A small network was trained on made-up records. Each row is its average activation on records with the value named, seen along a few directions.
Related values have similar rows: they may be neighbours, one step apart, or belong to one group.
In the rows, zero is written as 500.
Random noise pushes rows far along 15 fixed directions. That doesn't count. These rows show it; they differ only by the noise:
[473 424 383 406 418 398 437 663 551 481 435 564 439 590 462 382 694 432
 624 470 361 449 463 381 494 343 624 584 367 539 508]
[426 719 603 614 303 525 522 512 359 591 445 435 394 461 485 587 415 770
 682 295 611 677 231 362 574 417 609 557 486 369 413]
[512 346 340 515 547 603 499 580 457 528 560 536 672 577 414 550 729 675
 552 480 503 626 702 421 667 437 518 632 306 472 396]
[538 577 648 454 760 583 739 549 525 659 329 261 322 614 460 451 408 613
 357 493 554 463 487 605 485 561 439 539 319 400 328]
[494 734 626 554 409 439 370 553 484 595 425 431 159 633 414 625 544 792
 424 316 506 352 329 446 423 597 790 654 345 523 497]
[344 388 549 596 698 468 832 361 438 557 407 508 502 157 582 439 492 584
 481 192 465 584 412 679 267 245 488 386 602 372 327]
[530 494 416 432 539 683 416 718 566 688 584 732 559 656 584 403 370 635
 674 651 482 578 354 306 839 497 471 584 461 445 431]
[348 402 269 569 435 389 588 578 665 633 569 295 407 410 363 689 816 669
 461 455 461 648 500 648 485 418 754 523 488 327 270]
[359 660 712 682 567 611 716 506 512 580 326 333 560 537 569 495 560 552
 302 153 575 567 336 539 455 493 701 376 552 444 420]
[323 563 413 548 360 455 351 477 463 461 112 516 655 558 531 533 644 537
 579 237 520 567 552 473 426 523 655 572 390 554 573]
[688 585 559 449 580 470 597 346 380 543 510 477 411 527 358 391 420 548
 602 626 451 665 502 569 514 552 208 548 495 422 530]
[547 656 556 563 615 679 645 473 268 601 421 560 575 610 440 479 281 723
 570 404 585 742 482 434 658 525 325 657 306 424 411]
[492 513 475 471 460 542 608 499 524 543 567 590 366 496 508 382 467 512
 432 470 557 447 499 606 536 408 422 416 491 439 534]
[709 611 853 535 524 364 411 543 471 389 631 467 269 232 782 621 252 487
 316 401 564 450 239 350 415 507 557 417 802 602 400]
[547 555 337 402 172 374 390 483 558 431 230 687 241 531 496 613 514 652
 441 414 533 490 580 685 417 461 354 566 419 522 544]
[394 678 528 538 567 558 465 449 618 669 558 516 415 547 564 371 357 438
 352 527 583 410 400 647 558 701 595 356 631 451 639]
[404 579 314 632  84 432 546 392 485 381 589 700 556 717 164 586 594 384
 484 467 377 619 444 699 289 437 486 507 484 547 686]


Field TAKU:
toko: [518 596 474 440 362 434 437 703 597 436 627 659 326 420 647 499 326 424
 457 424 478 485 314 433 623 304 543 488 578 528 445]
sisiv: [547 376 873 407 394 447 368 492 335 369 540  21 383 568 358 619 582 506
 744 647 615  89 446 123 232 535 704 530 303 563 521]
rudak: [579 451 347 457 556 486 391 408 572 584 628 696 492 440 434 411 534 595
 721 739 293 469 502 536 611 550 393 518 610 440 634]
fubig: [499 561 635 575 415 608 915 494 540 464 595 221 612 593 424 371 578 233
 488 595 552 628 404 503 615 393 381 249 680 369 489]
kad: [352 640 349 629 540 309 447 386 545 567 564 417 493 480 308 537 668 464
 438 390 318 646 449 654 375 620 758 554 551 452 554]
tenop: [402 632 470 490 640 579 685 667 564 618 289 194 373 557 560 671 246 528
 309 563 694 494 563 591 606 618 513 602 304 426 246]
runav: [599 619 359 364 391 232 457 538 410 329 259 585 256 295 687 307 603 340
 364 215 547 625 677 489 564 333 432 517 463 551 571]
kuro: [518 685 553 440 700 500 666 483 341 525 451 309 376 509 538 357 411 416
 284 353 643 562 596 493 630 598 467 505 369 469 495]
sasu: [796 613 587 491 583 453 666 539 453 389 688 684 355 706 303 279 679 350
 456 531 104 526 432 488 544 360 380 590 474 624 641]
guba: [504 660 665 552 598 466 636 625 515 527 355 268 324 386 790 665 296 414
 154 387 611 477 382 470 516 673 646 423 613 543 302]
The values of TAKU form a 2 by 5 grid.
List every value one step from tenop, in the order listed. -> rudak, fubig, runav
List every value one step from sisiv, in the order listed. -> kuro, guba
A value of TAKU combines one of 2 hidden first parts with one of 5 second parts; all combinations occur once.
Changing only the second part turns guba into tenop. sisiv has the same second part as guba; what does that change turn sisiv into? -> runav
Changing only the second part turns toko into kad. sasu has the same second part as toko; what does that change turn sasu into? -> rudak
